These are the activations of a small neural network, seen along a few directions. Each row is one input.
Each table varies a few parts of the input and shows all the possible inputs, shuffled.
Descriptions start from the smaller parts, as in this example, which fits no table here: line(4) and (point or ring(9) or (values(3) and ring(8))).
Shared parts are said once, and a part with two or three values counts as separate values.
In the rows, 128 means zero.

Other details of the inputs shift rows strongly along two fixed directions, in all tables alike. That doesn't count.

A family of inputs:
r1: [ 98 131 138 130 144 121 143 139 136 126 142 124 128 124]
r2: [145 149 110 176 147 157 139 140 131 106 132 107 158 145]
r3: [128 138 129  76 114  77 141 104  95 176 139 133  91  81]
r4: [205 166 129 208 160 185 122 111 175  91 107 124 154 188]
r5: [130 144  98 152  90 141 116 117  90 144 156  60 126  76]
r6: [105 131 151  95 136 100 153  91 123 150 169 172 119  92]
r7: [147 118 105 143 118 145 116 123 117 120 154 106 125 106]
r8: [117 104 153  81 153 103 153  96 139 132 170 205 115 109]
r9: [ 92 139 128 118 147 115 146 130 142 114 143 164 142 124]
r10: [131 146 105 177 151 158 130 118 143  98 107 130 165 183]
r11: [135 124 116 132  99 150 123 172 106 176 111  98 147 115]
r12: [137 113 134 115  97 130 128 114 112 121 131 101 104  85]
r13: [113 108 146  78 104 107 143 103  92 135 156 139 104  93]
r14: [101 110 128  99 159 116 145 136 152  99 146 193 138 134]
r15: [207 149 149 198 148 176 110 122 178  83  92 111 140 210]
r16: [ 83 143  89 135  76 133 127 113  80 142 119  39 131 111]
r17: [127 154  98 157  68 148 106 118  78 152 144  11 117  86]
r18: [135 144 102 135  83 152 121 167 113 161  95 104 149 143]
r19: [106  99 143  82 106 110 100 145 110 199 142 142 116  61]
r20: [139 132  65 146  74 157 135 137  61 123 143  19 144  84]
r21: [134  96 162 125 173 125 118 136 164  97 144 196 113 144]
r22: [175 150 102 164 154 133 126 160 127 116  99 100 139 161]
r23: [125 111 154  81 114 114 105 124 125 185 119 135 124  64]
r24: [ 93 101 136 110 134 114 126 149 153 163  98 199 134 148]
r25: [131 132 112 166 118 150 117 127 127  96  95  88 149 193]
r26: [154 160 151 155 149 150 132  99 143 122 129 136 134 181]
r27: [ 95 102 113 113 143 124 138 119 136 111 131 163 137 135]
r28: [112 118 166  92 117  98 137 102 120 140 150 145 107 121]
r29: [125 110 169  85 126 109 134 127 137 195 131 208 116 116]
r30: [ 76 137 140 105 137 108 141 132 140 124 138 145 126 128]
r31: [121 115 151 139 151 122 131 151 149 102 130 139 133 157]
r32: [177 129 155 184 170 154 100 137 177  88 119 149 136 204]
r33: [141 122 110 119  89 137 133 104 108 135 144  84 113  70]
r34: [100 129 131  82 159  75 139 148 146 131 118 187 112 123]
r35: [123 122 129 123 140 136 133 147 132  82 118 150 141 162]
r36: [123 137 156 129 131 124 130 106 155 136 133 127 107 111]
r37: [125 121  88 131  71 143 132 147  56 117 134  30 131  87]
r38: [140 131  86 161 101 168 118 131  94  91  95  64 152 169]
r39: [149 128 152 108 157  92 124 117 162 140 113 167  95 101]
r40: [137 120 140 112 163  88 111 136 147 144 134 169  97 106]
r41: [150 143 144 166 163 151 121 150 172  70 100 151 156 228]
r42: [ 89 116 115  94 143  80 133 130 131 143 105 162 111 119]
Description of these inputs: line(6) and (values(2) or ring(5)).
Question: The inputs of r33 and r7 match in every part but the line(6) part. If r4 is changed in the same way as r33 into r7, which row does it become?
Answer: r5
Question: The inputs of r37 and r38 match in every part but the line(6) part. If r31 is changed in the same way as r37 into r38, which row does it become?
Answer: r25
Question: List by row number the other rows that have the line(6) part in common with r41.
Answer: r9, r14, r18, r30, r34, r35
Question: Which other rows does r23 become when the values(2) part takes its other values? List them by row number.
Answer: r39

A family of inputs:
r43: [113 112 172 108 172 112 133 141 175 138 120 223 133 166]
r44: [167 173  90 169 110 156 125 120 105 121 101  69 147 171]
r45: [151 147  99 174 111 175 129 129 107  96 128  72 156 162]
r46: [ 75 116 129  76  93  92 136 116 103 177 136 129 110  74]
r47: [115 137 127 139 156 123 146 115 142  82 137 138 132 155]
r48: [121 100 143 127 169 128 132 146 161  91 134 185 135 152]
r49: [ 68 129 114  69  83  75 145 112  79 169 145  97  97  57]
r50: [142 117 171  74  88  89 118  82 104 199 174 115  64   7]
r51: [130 110 151 108 167 116 128 147 166 142 115 213 132 146]
r52: [163 139  86 169 110 171 121 139 103 102 120  72 155 146]
r53: [108 106 117 119 114 127 125 143 112 107 137 108 126 112]
r54: [136 116 156 126 173 114 116 159 177 136 105 194 126 152]
r55: [152 166 100 156 117 143 127 120 111 122 105  86 140 164]
r56: [133 152 103 161 126 145 138 115 117  80 127  75 139 157]
r57: [ 70 124 116  91 110  92 155 106  99 120 161 108 108  75]
r58: [142 141 104 161 116 164 133 128 111 104 133  89 152 150]
r59: [148 132 102 165 123 152 115 148 118 100 121  76 140 137]
r60: [ 65 124 122  67  91  71 145 114  88 164 142 109  96  64]
r61: [159 139  91 175 115 162 113 148 109 102 117  58 145 140]
r62: [104 106 163 124 180 124 144 134 174  88 146 207 135 165]
r63: [202 127 199 130 178 125 114  92 186 147 148 203  97 123]
r64: [140 114 144 123 157 127 121 151 158 136 106 187 136 156]
r65: [193 123 201 120 181 116 119  90 187 152 153 215  93 114]
r66: [142 146 101 175 109 168 124 118 114  85 120  64 149 165]
r67: [111 129 157 113 175  97 139 125 169 116 118 199 120 169]
r68: [ 71 113 128  65  79  91 138 127  85 191 147 121 111  53]
r69: [ 97 114 123  86 101  93 123 146 108 181 130 121 108  60]
r70: [ 82 119 133  90  96 101 129 119 109 164 123 121 111  96]
r71: [121 143 119 149 142 132 141 115 133  75 131 107 133 160]
r72: [137 140 126 144 121 142 121 126 133 134 100 120 139 166]
r73: [ 49 106 116  73  77  90 148 105  81 144 169  98 104  39]
r74: [109 128 113 130 116 134 139 111 113 114 142 112 134 117]
r75: [242 164 137 177 115 172 102  89 125 153 130  78 118 123]
r76: [223 152 160 158 121 153  99  90 134 152 135  95 102 110]
r77: [126 144 136 133 149 117 131 124 144 115 108 144 126 171]
r78: [159 137  98 178 121 162 110 151 118  94 114  62 144 150]
r79: [ 91 117 118 105 107 120 146 121 100 132 160 120 128  88]
r80: [ 93 122 122 125 110 126 134 114 116 102 142 102 126 120]
r81: [149 150  96 175 111 171 128 115 112  93 122  71 153 160]
r82: [118 116 169 116 167 119 129 143 172 135 115 210 136 173]
r83: [163 161  98 172  96 169 113 124 108 134  90  63 151 173]
r84: [123 134 122 118 106 131 129 132 109 161 123 122 138 122]
r85: [133 135 135 132 141 133 127 122 147 138 110 159 138 162]
r86: [143 147  97 173 105 167 126 117 110  90 122  61 150 159]
r87: [170 142 100 162 100 164 106 153 109 136  87  72 148 158]
r88: [131 113 157 120 175 110 120 157 179 140 110 204 125 147]
r89: [145 126 141 132 164 124 119 153 165 141 108 180 133 147]
r90: [ 89 109 130  83  97  87 120 151 108 178 126 114 100  59]
r91: [117 100 166 103 170 107 123 155 173 135 109 215 123 150]
r92: [123 104 134 131 153 132 128 145 148  92 132 158 135 147]
r93: [139 120 109 144 128 148 127 141 121 104 130 118 143 136]
r94: [129 120 117 116 103 127 118 149 111 156 109 111 129 113]
r95: [ 80 110 125  99 105 114 145 125 103 127 161 118 121  87]
r96: [101 105 166 122 181 123 142 134 176  86 146 207 133 168]
r97: [121 120 159 109 168 118 136 134 166 145 126 218 137 156]
r98: [105 114 111 111 117 114 131 137 107 135 148 113 120  74]
r99: [138 113 146 119 164 124 124 151 164 137 109 200 136 155]
r100: [ 89 117 162 113 188  98 151 116 176  72 145 198 118 160]
r101: [143 145 117 142 122 145 124 120 128 142 108 124 142 156]
r102: [152 135  98 166 124 154 118 146 116 105 123  80 143 134]
r103: [ 62 124 107  81  92  86 156 103  80 134 166  90 104  50]
r104: [ 59 108 129  56  68  82 138 127  77 196 150 112 105  40]
r105: [147 128 138 132 164 126 119 151 163 143 109 179 135 146]
r106: [149 134 100 160 129 150 121 144 119 109 126  92 142 131]
r107: [225 156 144 159 122 157 109  86 130 161 140 101 112 108]
r108: [158 134  88 168 107 169 119 142 102  98 119  65 152 146]
Question: What do these inputs look like to the network?
Answer: line(6) and (point or (values(2) and line(5)))
Question: The inputs of r107 and r63 match in every part but the line(6) part. If r44 is changed in the same way as r107 into r63, which row does it become?
Answer: r60
Question: Start at r78 and move only the line(6) part, one step at a time. The first step leads to r59. Which rows follow, in order?
Answer: r61, r102, r106, r98
Question: Which other rows does r86 become when the values(2) part takes its other values? List them by row number.
Answer: r83
Question: Which other rows does r58 become when the line(6) part takes its other values? List them by row number.
Answer: r45, r62, r79, r95, r96
Question: Which other rows does r67 become when the line(5) part takes its other values? List them by row number.
Answer: r43, r54, r72, r87

A family of inputs:
r109: [155 122 142 140 150 137 121 131 150 121 133 151 127 130]
r110: [104 136 123 107 100 114 135 114 103 149 129 108 121 109]
r111: [117 135  87 147  91 148 128 137  90 110 128  56 143 122]
r112: [182 149 111 166 111 163 110 129 117 135 110  79 138 143]
r113: [202 154 134 180 153 172 109 134 159 126  92 138 152 201]
r114: [ 77  92 148  73 138  84 138 143 136 146 147 180 108  80]
r115: [125 129  88 130  75 139 120 140  77 140 126  46 130  87]
r116: [110 125 104 110  84 120 122 140  88 157 124  79 122  86]
r117: [ 76 106 129  99 133 103 142 137 126 120 144 149 124 104]
r118: [122 114 123 110  99 119 124 123  99 150 153  99 109  63]
r119: [ 91 106 165  77 145  81 140 111 144 146 159 186  96  79]
r120: [136 152 107 144 101 143 128 116 102 131 116  80 136 143]
r121: [108 131 101 133 107 134 132 137 105 117 127  88 138 122]
r122: [177 148 125 158 124 156 112 130 132 143 106 112 140 155]
r123: [122 115 169 107 169 103 135 116 167 128 142 198 111 128]
r124: [137 122 106 143 110 149 118 145 109 116 126  90 139 123]
r125: [ 78  92 140  81 131  91 135 145 126 139 151 163 112  77]
r126: [124 147 106 132  96 134 131 115  97 134 124  80 130 125]
r127: [127 117 150 120 166 121 126 147 166 128 113 195 133 159]
r128: [116 127 101 117  84 126 123 140  88 150 123  74 126  91]
r129: [112 126 147 117 157 114 139 118 151 116 131 175 125 150]
r130: [102 131 100 122  94 125 130 134  95 135 122  82 132 114]
r131: [ 85 113 147  95 147  98 140 135 148 137 124 189 124 133]
r132: [148 143 133 156 160 144 132 123 155  96 116 149 143 187]
r133: [ 84 111 144  95 145  98 148 116 137 113 158 168 115 106]
r134: [163 135 129 146 131 143 117 130 133 135 121 122 131 135]
r135: [172 159 113 160  99 156 116 114 108 140 109  69 136 145]
r136: [111 106 162  87 146  95 132 128 148 161 142 190 107  94]
r137: [ 87 115 124 107 130 109 137 136 126 123 135 141 126 117]
r138: [150 143 127 166 161 155 124 143 160 101  96 153 156 209]
r139: [148 144 109 141  90 141 122 110  93 135 134  58 121  99]
r140: [170 150 123 189 171 171 120 144 169  85  88 149 166 234]
r141: [123 117 169 107 168 104 134 116 167 132 139 199 111 132]
r142: [114 139 104 125  92 127 133 114  91 127 137  73 125 104]
r143: [ 93 107 140  84 121  95 132 138 126 162 129 159 113  94]
r144: [149 134 153 133 155 128 124 116 158 130 122 168 125 153]
r145: [117 139  95 133  83 134 133 113  82 123 140  51 126  99]
r146: [149 141 129 161 157 148 134 121 152  88 121 141 143 182]
r147: [182 128 159 165 195 152 118 138 191 101 116 199 142 192]
r148: [165 132 149 157 165 148 126 116 164  94 135 156 131 162]
r149: [184 154 106 167 100 166 109 127 108 145 105  68 141 142]
r150: [118 115 134 144 166 139 135 141 158  83 130 166 146 169]
r151: [100 111 148  93 138  99 131 141 141 154 125 180 119 119]
r152: [143 132 105 144 109 146 118 144 111 128 112  89 139 131]
r153: [114 122 129 129 134 127 141 115 129 101 146 132 128 129]
r154: [166 148 117 188 166 171 124 144 161  82  93 137 165 223]
r155: [151 148 112 140  89 140 119 111  96 148 123  66 123 111]
r156: [ 98  99 156  77 137  86 133 125 137 159 156 178  99  67]
r157: [ 96 106 160  85 142  88 139 112 139 138 162 173  98  79]
r158: [119 128 117 114  86 119 130 108  87 142 155  70 107  65]
Question: What do these inputs look like to the network?
Answer: ring(5) and line(10)
Question: The inputs of r124 and r128 match in every part but the line(10) part. If r118 is changed in the same way as r124 into r128, which row does it become?
Answer: r112
Question: Start at r150 and move only the line(10) part, one step at a time. The first step leads to r111. Which rows follow, in order?
Answer: r117, r121, r137, r154, r130, r140, r138, r131
